Each row below holds a small network's activations on one input, seen along a few directions.
Each table varies a few parts of the input and shows all the possible inputs, shuffled.
A made-up example of a description, with smaller parts first: values(3) and (point or ring(9) or (line(4) and ring(8))).
Shared parts are said once, and a part with two or three values counts as separate values.

Other details of the inputs shift rows strongly along two fixed directions, in all tables alike. That doesn't count.

Table:
row 1: [ 2 -3  0 -3  5 -4  2  5 -7 -8  6  1 -2  5  6]
row 2: [  0   1   0  -5   0  -3  -2  -4  -8 -10   7   3  -1   0   6]
row 3: [ -7  -2   1   1   6   3   1   0  10   9  -5  -6   1  -1 -10]
row 4: [ 4 -2  2  1 -3 -9 -1 -2 -9 -6  5  2  2  0  7]
row 5: [ -5   3   3  -2   1   4   2  -4   8  10  -5  -4   3  -7 -10]
row 6: [  5  17 -33  -1 -46  26   4  20   5 -10 -16  -7   1  22   7]
row 7: [ -8   0   1   1   7   4  -3   0  11   9  -5  -6  -1   0 -10]
row 8: [-1  0  4  4 -4 -1  2 -1  8 13 -7 -4  6 -6 -9]
row 9: [  0  -5  -1  -3   3  -5   0   3  -6 -10   6   0  -2   5   6]
row 10: [  3   2   1  -5   2  -4   1  -1 -10  -9   7   5   0  -1   6]
row 11: [ 1 -2 -2 -2  6 -3  0  3 -8 -8  6  2 -3  5  6]
row 12: [-3  2  3  4 -2  0 -1 -4  7 13 -6 -4  4 -5 -9]
row 13: [  7   0   2   0  -2  -9   1   1 -10  -5   5   4   3   0   6]
row 14: [ 4 -2  0  0  3 -4  1  2 -6 -8  5  7 -2 -4 15]
row 15: [ 2 -4  7  3 10 -3 -2 -4  0  3  2  3 -3 -3 -2]
row 16: [ -5   6   0  -1   3   6   0  -4   7  11  -4  -1   1  -6 -10]
row 17: [  5  15 -32  -1 -49  24   4  19   7 -11 -17 -11   2  20   7]
row 18: [-3 -2  4  4  2  5 -2 -3 11 10 -7 -3 -1 -3 -9]
row 19: [ 2 -3 -1 -2  5 -4  2  4 -8 -8  6  2 -2  5  6]
row 20: [ 0 -3  4  4  2  5  4  0  9 12 -7 -1  1 -3 -9]
row 21: [ 3 -7  3  1  2 -4 -1 -2 -5 -9  5  4 -2  2  7]
row 22: [  7  -1   1   0  -2  -9   1   0 -10  -5   5   4   2   0   7]
row 23: [ -7   4   1  -1   2   5  -2  -6   8  10  -4  -3   1  -7 -10]
row 24: [ -8  -1   0   2   6   4  -1   0  10   9  -5  -6   0  -1 -10]
row 25: [-3  2  3  4 -2 -1 -3 -4  8 13 -6 -4  3 -5 -9]
row 26: [ 0 -1 -3 -2  6 -3 -2  3 -8 -9  7  2 -3  6  5]
row 27: [  3   2   0  -5   2  -3   1  -2 -10  -8   7   5  -1  -1   6]
row 28: [  5   2   1   1  -1  -8  -3  -1 -10  -5   6   4   0   2   7]
row 29: [  2  -4   1   0   1  -5  -1   1  -4 -10   5   5  -1  -4  16]
row 30: [ 4 -8  4  0  1 -5  0 -1 -5 -9  5  3 -2  1  7]
row 31: [ 1 -5  7  3 10 -3 -1 -4 -1  3  2  4 -2 -3 -2]
row 32: [-3 -3  3  4  2  5  0 -3 11  9 -7 -2  0 -3 -9]
row 33: [  5   1   0   1  -2  -7  -2  -1 -10  -5   6   5   1   1   7]
row 34: [ -7   5   2  -1   2   5  -3  -6   9  10  -4  -3   0  -6 -10]
row 35: [ 1  0 -2 -2  7 -3 -4  3 -7 -9  7  1 -4  6  6]
row 36: [ 0 -3  5  4  2  5  4  1  9 12 -7 -1  2 -3 -9]
row 37: [ -5   7   1  -1   4   6  -2  -4   7  12  -4  -2   0  -5 -10]
row 38: [ 4 -7  5  0  1 -5  0  0 -5 -9  5  3 -1  2  7]
row 39: [ -5   2   2  -2   1   4   2  -5   8  10  -5  -4   2  -7 -10]
row 40: [  2   3  -1  -4   2  -3  -1  -3 -10  -8   7   5  -2   0   6]
row 41: [  0  -5   0  -3   3  -5   0   4  -6 -10   6  -1  -1   4   6]
row 42: [-1 -2  3  4  3  5  3 -2  9 11 -7  0  0 -3 -9]
Description of these inputs: values(2) and (point or (values(4) and line(5))).
Q: The inputs of row 19 and row 9 match in every part but the values(2) part. If row 27 is changed in the same way as row 19 into row 9, which row does it become?
A: row 39
Q: The inputs of row 18 and row 15 match in every part but the values(2) part. If row 8 is changed in the same way as row 18 into row 15, which row does it become?
A: row 13
Q: Change only the values(2) part in row 42. List by row number the other rows that result.
A: row 21
Q: Change only the values(4) part in row 5. List by row number the other rows that result.
A: row 8, row 38, row 41

Table:
row 43: [-18  -3   2  -1   9   0  -2   3  17  11  -4 -15   4  -3 -12]
row 44: [  4  15 -31  -4 -51  23   3   7   4 -20 -14  -3   0  10  17]
row 45: [-11  -1   5   0   8   0  -4  -3   9  11  -3 -13   3   5 -24]
row 46: [  7  24 -28  -8 -53  20   0  10  -6 -14  -9  -6   4  17   5]
row 47: [ -7   9   3  -2  -7  -2   2  -6  12  17  -7  -6  10 -19  -6]
row 48: [ 24 -25  13  16  -2 -27  15  13 -16  -6   7   7   8   6  16]
row 49: [ -6 -16   3  -2  10 -10  -6  -5  -8 -22  13   1  -6   6  13]
row 50: [ 10   5  -1  -1  19 -12  -1   2 -25  -7  16  12  -5   8   8]
row 51: [ -3  -3   7   4  14  18   4   0  17  11 -11   9  -7  -8  -7]
row 52: [ -8   0   3   9  11  -6  -9  -2   8  16  -3 -11   2   7 -20]
row 53: [  4  -7  -2  -6  17  -1   5  -1 -15 -17  11  13  -7  -2  15]
row 54: [ -5 -13   7   3   7  10  -7  -3  23   7 -10  -8  -9  -3 -10]
row 55: [  1   0  11   8  -9  11  -3 -12  18  11 -11   4   4 -17  -3]
row 56: [-10   6   1  -5  17   6  10   5  10  18  -6  -3   0 -10  -8]
row 57: [  8   3   1 -11  16  -7   3   1 -22 -11  17  10  -3   6   5]
row 58: [ 10   5   6   2  -3 -23 -10  -9 -27  -6  15  11   3  -3   9]
Q: What is each input in this table made of?
A: point or (values(3) and line(5))
Q: Change only the values(3) part in row 43. List by row number the other rows that result.
A: row 47, row 56

Table:
row 59: [-24  -7  36  -5  56 -23  -6 -30   5  29  13  -2   5 -33 -32]
row 60: [ 24 -13  15   9 -23 -36  -1 -14 -33 -27  18  21  13 -10  38]
row 61: [-17  17 -16  -7  -6  43  11   0  43  32 -29 -11   2  -9 -29]
row 62: [-11 -11  -9  15  -9  28  13  17  48  36 -39 -22   3   8 -35]
row 63: [ 10  -9   2  -4  15 -26  -1  10 -34 -28  27   1  -2  21  15]
row 64: [  6  12 -46   2 -59  45  -9  23   5 -39 -18 -12 -14  43  20]
row 65: [ 12  -6  53  16  29 -34   7 -31  -4  47   1  18  17 -55 -17]
row 66: [  6  -2  -7 -11  17 -12   2   7 -28 -32  22  16  -8   5  33]
row 67: [ -2   1  -8 -10  14 -24  -7   4 -32 -34  29   4  -1   9  25]
row 68: [ 11  29 -46  -6 -55  50  -3  28   0 -31 -16  -1 -17  42  18]
row 69: [ 19 -13   3  -8  18 -15   6  15 -31 -27  22  16  -9  17  26]
row 70: [-24   2 -11   0 -14  36   4  -1  50  25 -31 -20   0  -8 -29]
row 71: [  3 -16   2  -9   9 -18  -7   8 -17 -38  24   5  -9   6  36]
row 72: [-14  -7  41   8  55 -24 -16 -29   2  35  12   3  -3 -22 -37]
row 73: [  1  23  -9  11 -46   9   8  -7  26  52 -34 -15  23 -15 -32]
Q: The inputs of row 67 and row 71 match in every part but one. If row 72 is changed in the same way as row 67 into row 71, which row does it become?
A: row 64
Q: What is each input in this table made of?
A: values(3) and (point or line(4))
Q: Change only the values(3) part in row 59. List by row number the other rows that result.
A: row 61, row 70
Q: Which other rows agree with row 66 in the values(3) part? List them by row number.
A: row 61, row 65, row 68, row 69
